These are the activations of a small neural network, seen along a few directions. Each row is one input.
Each table varies a few parts of the input and shows all the possible inputs, shuffled.
Descriptions start from the smaller parts, as in this example, which fits no table here: one of 2 separate values, together with either a single point or one of 11 places along a line or (one of 4 places along a line, together with one of 5 places around a ring).
Shared parts are said once, and a part with two or three values counts as separate values.
In the rows, zero is written as 128.

Other details of the inputs shift rows strongly along two fixed directions, in all tables alike. That doesn't count.

Table:
r1: [117  78 132 139 174  61 113 109  97 140 140  66 118]
r2: [136 136 180 147 102 159  86 169 141 124 112 213 150]
r3: [182  70 137 130 141  58  55 139  96 112  84 196 127]
r4: [180  38 164 122 117  84  70 146 110 131  75 150 148]
r5: [118 143 138 135 119 165 174 117 127 128 155 123 129]
r6: [122 154 124 120 127 168 169 105 125 111 145 133 115]
r7: [155  78 128 108 159  87 124  85 105 119 125  73  77]
r8: [139 157 101 108 116 170 165 121 136 109 137 120 111]
r9: [ 91 160 144 122 125 138 149 136 139 148 156 105 141]
r10: [106 147 136 141 130 157 159 124 128 138 163 113 151]
r11: [119 140 120 133 115 169 175 127 133 123 140 118 127]
r12: [ 95 159 131 138 132 142 154 131 130 131 159 120 123]
r13: [137 146 159 133  98 124  86 183 139 150 119 209 183]
r14: [140 149 166 132 107 165  80 160 140 109 102 228 139]
r15: [124 151 106 118 122 172 171 114 131 107 129 127 113]
r16: [ 93 151 128 140 132 157 147 138 144 139 143 101 137]
r17: [142 140 145 128 107 162  86 162 143 105  87 210 132]
r18: [111 142 149 120 112 160 167 122 136 145 154 109 147]
r19: [112 167  83 123 130 139 164 128 133 118 136 132 118]
r20: [161  53 182 147 141  77  40 148 108 133  91 164 146]
r21: [136  74 112 118 147  60 134 118 109 154 119  67 127]
r22: [161 167 131 125 104 134  81 175 137 115 117 233 152]
r23: [ 97 148 159 121 118 156 154 127 146 150 150 102 136]
r24: [171  74 121 106 153  92 138  80  96 112 128  79  86]
r25: [101 168  99 121 133 148 152 128 135 110 133 124 108]
r26: [ 96 162  97 143 136 128 154 148 134 148 153 112 155]
r27: [128 162  99 137  87 180 124  50 179 137 115 106 139]
r28: [141 148 149 149 104 131  91 180 132 132 121 227 167]
r29: [141 126 148 147 106 152  90 174 134 126 108 193 176]
r30: [129 174  80 113 125 137 159 135 138 119 143 125 115]
r31: [ 95 164 114 145 140 125 153 139 128 152 168 117 156]
r32: [157  77 110 105 154  92 126  95 112 114 109  67  74]
r33: [125  74 128 116 151  69 123 118 112 143 116  59 114]
r34: [132  63 143 115 143  88 127 109 120 145 110  57 109]
r35: [149  88  95 106 161  72 122 103 106 111 116  69  78]
r36: [107 157  97 138 124 137 168 141 133 136 147 123 133]
r37: [ 99 170 117 123 138 145 150 119 129 115 150 129 111]
r38: [130  70 115 131 159  70 129 110 101 125 118  70  94]
r39: [184  78 148 119 139  67  41 144 103 106  89 179 115]
r40: [104 146 129 135 121 164 161 131 142 129 137 112 116]
r41: [128 166 116 137  92 176 122  39 172 141 130 112 141]
r42: [ 85 163 113 141 139 138 142 148 137 136 149 104 142]
Description of these inputs: one of 2 separate values, together with either a single point or (one of 4 places along a line, together with one of 5 places along a line).
- Changing only the choice among 2 separate values turns r16 into r20. The same change can be made to r33. Which row results? => r9
- Change only the place on the line of 5 in r10. List by row number the other rows that result. => r5, r6, r18, r24
- A walk changes only the place on the line of 5. It starts at r30 and steps to r19. List the rest of the walk in order. => r36, r26, r21
- Change only the choice among 2 separate values in r11. List by row number the other rows that result. => r5

Table:
r43: [127 135 121 126 122 140 139 124 133 123 125 131 123]
r44: [121 141 122 124 129 129 131 138 132 130 133 124 131]
r45: [133 139 116 121 124 137 140 129 130 121 129 131 122]
r46: [143 112 134 129 131 115 108 133 122 124 120 135 125]
r47: [114 137 127 129 126 132 132 133 134 133 129 124 132]
r48: [136 111 138 134 135 115 109 132 120 123 120 138 122]
r49: [114 141 125 128 132 128 131 137 130 128 133 128 128]
r50: [133 112 137 136 135 108 112 139 116 130 124 142 136]
r51: [122 135 136 126 123 140 134 121 133 129 131 127 128]
r52: [123 135 127 130 123 129 138 135 131 137 136 126 140]
r53: [114 135 128 133 128 135 131 132 133 132 129 123 134]
r54: [119 136 128 130 125 127 138 133 130 138 136 128 137]
r55: [125 136 135 122 122 139 134 121 134 131 131 127 128]
r56: [145 107 138 122 126 118 114 121 125 128 117 127 128]
r57: [121 137 124 126 123 132 132 135 136 134 129 121 135]
r58: [149 126 116 130 127 115  97 103 130 120 113 144 123]
r59: [126 137 121 128 129 140 138 127 127 118 129 134 121]
r60: [127 140 127 126 127 134 133 133 132 127 136 127 124]
r61: [134 135 118 122 119 140 140 126 134 125 125 128 126]
r62: [136 108 138 131 129 115 113 126 124 128 118 131 122]
r63: [116  86  95 115 173  78 174  74 102 137 149   7  86]
r64: [117 138 124 131 132 133 130 136 130 128 133 125 132]
r65: [145 112 138 121 129 116 110 128 122 124 119 136 126]
r66: [113 139 126 131 133 131 131 136 129 128 133 126 130]
r67: [117 134 126 132 126 136 131 132 135 132 129 122 136]
r68: [146 108 126 128 132 120 115 129 119 117 113 140 122]
r69: [120 134 133 135 126 140 133 126 133 130 132 126 127]
r70: [123 133 131 134 125 141 133 127 134 130 132 125 129]
r71: [117 138 127 132 131 125 137 137 125 132 140 132 133]
r72: [143 111 127 125 131 115 116 130 119 116 113 142 118]
r73: [133 117 132 125 133 107 107 141 123 128 117 138 129]
r74: [148 106 124 125 125 120 118 123 123 123 111 129 124]
r75: [127 136 128 128 121 137 134 129 136 131 132 124 128]
r76: [144 106 138 125 126 120 113 120 124 128 117 126 129]
r77: [137 105 143 129 130 120 113 118 122 127 117 129 127]
r78: [138 107 133 133 128 111 115 134 122 135 122 130 140]
r79: [123 141 129 126 129 132 133 132 131 128 136 130 121]
r80: [136 115 134 129 133 104 113 141 118 132 124 143 134]
r81: [120 140 130 130 130 133 133 132 130 125 136 131 120]
r82: [120 136 124 129 123 135 131 133 135 133 129 120 136]
r83: [123 137 129 132 131 138 132 131 130 125 136 128 125]
r84: [130 136 120 122 120 139 139 125 133 126 125 131 123]
r85: [126 133 123 129 123 143 139 124 131 123 125 130 126]
r86: [123 139 124 128 129 126 138 138 127 134 140 128 136]
r87: [116 133 131 136 127 131 137 132 129 136 136 127 139]
r88: [119 136 126 134 132 130 136 136 125 132 140 129 137]
r89: [132 149 112 131 116 140 118 101 144 125 124 138 129]
r90: [135 105 135 136 131 112 116 133 121 134 122 132 140]
r91: [132 138 116 123 125 140 138 128 129 120 129 131 123]
r92: [123 137 131 128 123 135 134 128 135 132 132 127 125]
r93: [126 135 129 130 122 140 132 128 135 131 132 123 129]
r94: [124 140 133 120 127 135 134 125 130 127 135 130 124]
r95: [123 138 124 131 129 128 136 137 126 133 140 127 138]
r96: [122 139 134 124 128 137 133 125 129 124 135 131 124]
r97: [117 138 126 126 125 131 132 134 135 135 129 124 132]
r98: [117 135 129 133 126 129 138 133 130 137 136 128 137]
r99: [140 104 140 129 129 122 113 119 123 127 117 127 129]
r100: [141 109 140 128 133 120 109 125 120 122 119 136 127]
r101: [144 111 138 124 130 119 109 127 121 123 119 135 128]
r102: [129 140 118 121 126 135 139 129 129 121 129 134 119]
r103: [129 132 120 128 122 145 139 124 132 123 125 129 127]
r104: [121 137 135 128 130 140 133 124 128 124 135 129 126]
- What is each input in this table made of? => one of 2 separate values, together with either a single point or (one of 5 places along a line, together with one of 6 places around a ring)
- Changing only the choice among 2 separate values turns r45 into r61. The same change can be made to r104. Which row results? => r77
- Change only the choice among 2 separate values in r87. List by row number the other rows that result. => r50
- Change only the choice among 2 separate values in r88. List by row number the other rows that result. => r90

Table:
r105: [134 130 132 140 131 126 107 119 128 129 133 133 135]
r106: [125  75  94 124 159  90 173  58 105 133 131  28  94]
r107: [115 128 137 137 129 118 104 133 137 141 123 125 136]
r108: [138 123 121 133 128 126 119 129 124 128 127 132 147]
r109: [129 130 143 131 126 115 115 120 129 141 135 138 135]
r110: [150 126 120 114 117 133 125 133 132 119 113 135 116]
r111: [129 124 133 142 123 132 113 106 134 125 118 138 125]
r112: [ 72 193 117 126 130 166 171 149 143 130 162 111 127]
r113: [134 123 131 125 122 115 127 130 125 140 129 137 147]
r114: [142 124 118 133 131 123 126 143 121 123 130 137 131]
r115: [141 131 131 111 132 133 119 127 127 111 118 139 108]
r116: [121 121 126 131 126 118 117 143 134 140 118 124 149]
r117: [ 86 186 111 130 128 181 182 119 140 118 156 124 114]
r118: [146 125 123 114 113 135 118 119 135 124 112 130 131]
r119: [137 124 129 125 125 112 135 144 121 134 132 141 131]
r120: [129  99 177 131 120 150 130 142 125 134 127 126 139]
r121: [132 129 128 130 143 124 118 138 115 114 135 141 124]
r122: [137 117 119 134 123 131 132 131 126 121 114 143 121]
r123: [127 130 140 122 136 112 126 139 115 125 136 146 124]
r124: [124 122 124 132 128 115 124 158 130 133 121 129 133]
r125: [141 130 134 120 117 134 107 108 141 124 119 131 120]
- What is each input in this table made of? => either a single point or (one of 4 places along a line, together with one of 5 places along a line)
- A walk changes only the place on the line of 4. It starts at r107 and steps to r116. List the rest of the walk in order. => r124, r112
- Change only the place on the line of 5 in r105. List by row number the other rows that result. => r107, r109, r111, r125
